A small network was shown many inputs. Here are its activations along a few directions, one row for each input.
In each table, some parts of the input vary, and every possible input appears once, in random order.
A made-up example of a description, with smaller parts first: values(2) and (point or ring(9) or (line(4) and ring(8))).
Shared parts are said once, and a part with two or three values counts as separate values.
In the rows, zero is written as 128.

Table:
r1: [145  72 101 174  71 148 131 123 124 133 186  74 152 111 145  71]
r2: [ 98 164 178 196 116 132 140 124 164 100 188  80 140 101 157 153]
r3: [122  89 104  18 108 181 156 138 162 169 100 165 104 164 100 142]
r4: [137 186 149 125 195 110 149 120  81  93 118 182 130 116 110 168]
r5: [120 121 131 207  91 130 112 141 148 126 195  53 129 119 145 113]
r6: [143 209 150 149 181  88 108 159  99 123 126 140 116 112 123 166]
r7: [ 95 162 164 130 154 115  92 150 189 135  60 109 115 125 128 176]
r8: [114 118 114 140 123 101  60 164 172 163  73  83 102 142 115 137]
r9: [135  71  84 106  93 101  82 140 156 164  66 108 120 144 110  92]
r10: [122  97 140 162  81 158 153  65 114  76 163 119 173 113 166  99]
r11: [139  95 119  91  79 213 200 111 144 156 229 143 130 128 145 118]
r12: [179 109  76 125 142  85  97 161  68 154 135 139 121 130 118  81]
r13: [106  89 125 100 118 129 114  89 141 120  34 153 150 154 127 122]
r14: [155 136  86  49 155 156 170 154  85 157 166 198  99 146 103 115]
r15: [ 94 138 173 100 163 130 146 107 177 102  47 152 126 138 117 174]
r16: [ 98 145 180 164 118 147 196  83 144  71 171 115 149  98 159 152]
r17: [148 144 116 110 160 105 127  99  51 108 106 171 148 135 122 104]
r18: [155 159 115 159 156  76  73 176  85 153 142 121 100 127 113 121]
- Describe the family of inputs behind these rows. => values(3) and (point or ring(5))
- Changing only the values(3) part turns r13 into r17. The same change can be made to r8. Which row results? => r18
- List by row number the other rows that have the values(3) part in common with r2. => r1, r5, r10, r11, r16
- Which other rows does r15 become when the values(3) part takes its other values? List them by row number. => r4, r16

Table:
r19: [122 103 113 117  76 179 118 126 140 153 172 109 126 146 139 111]
r20: [127  92 123 115  93 185 172  76 118 110 156 144 159 132 138 112]
r21: [101 140 155 164  96 154 108 121 161 133 163  92 133 130 159 135]
r22: [130  92 124 110 107 173 189 123 155 129 179 130 119 125 121 125]
r23: [110 147 138  58 178 115 151 142 157 138  56 161  96 143  92 172]
r24: [154 122  91  85 103 159 108 149 108 180 149 142 123 143 132 107]
r25: [131  96 110 110 154  87  70 159 152 151  21 125 112 147 101 125]
r26: [142 157 127 133 162 115 142 106  58  93 139 170 137 131 133 124]
r27: [103 133 155 152 127 152 178 120 170 103 169 107 128 105 144 150]
r28: [106 139 141  67 159 122 129  93 124 109  32 195 130 153 110 152]
r29: [161  75  67 106 103 111 105 151 119 165 120 119 123 125 120  68]
r30: [152 101 107  79 119 152 162  94  85 130 140 185 150 132 132 108]
r31: [114 152 123  82 147 128  75 152 148 161  49 152 110 161 109 166]
r32: [131  58  92 139  70 125 121 130 142 137 145  79 128 136 124  83]
r33: [104 131 167 158 113 161 166  79 133  86 144 120 171 115 160 130]
r34: [149 125  94 168 147  70  83 157  94 134 120 105 121 131 106  89]
r35: [143 170 119 141 149 120  84 153  84 152 152 131 116 139 124 134]
r36: [133 139 142 202 131  71  83 142 140 119 100  73 131  98 136 130]
r37: [157 111 109  73 132 142 183 145 126 151 162 165 111 128 117 118]
r38: [118 174 179 161 151 114 138  94 113  71 124 129 157 101 152 150]
r39: [108  97 133 192  88 102 110 124 161 118 133  64 134 119 145 109]
r40: [137 159 131 126 173 110 159 156  94 120 163 152 101 118 105 141]
r41: [117 179 168 159 158 110 155 142 149  94 144 118 125  95 127 174]
r42: [122 181 164 174 137 116  83 138 140 135 138 105 130 117 144 161]
- Describe the family of inputs behind these rows. => line(4) and (point or ring(5))
- Changing only the line(4) part turns r28 into r25. The same change can be made to r33. Which row results? => r39
- Which other rows does r37 become when the line(4) part takes its other values? List them by row number. => r24, r29, r30
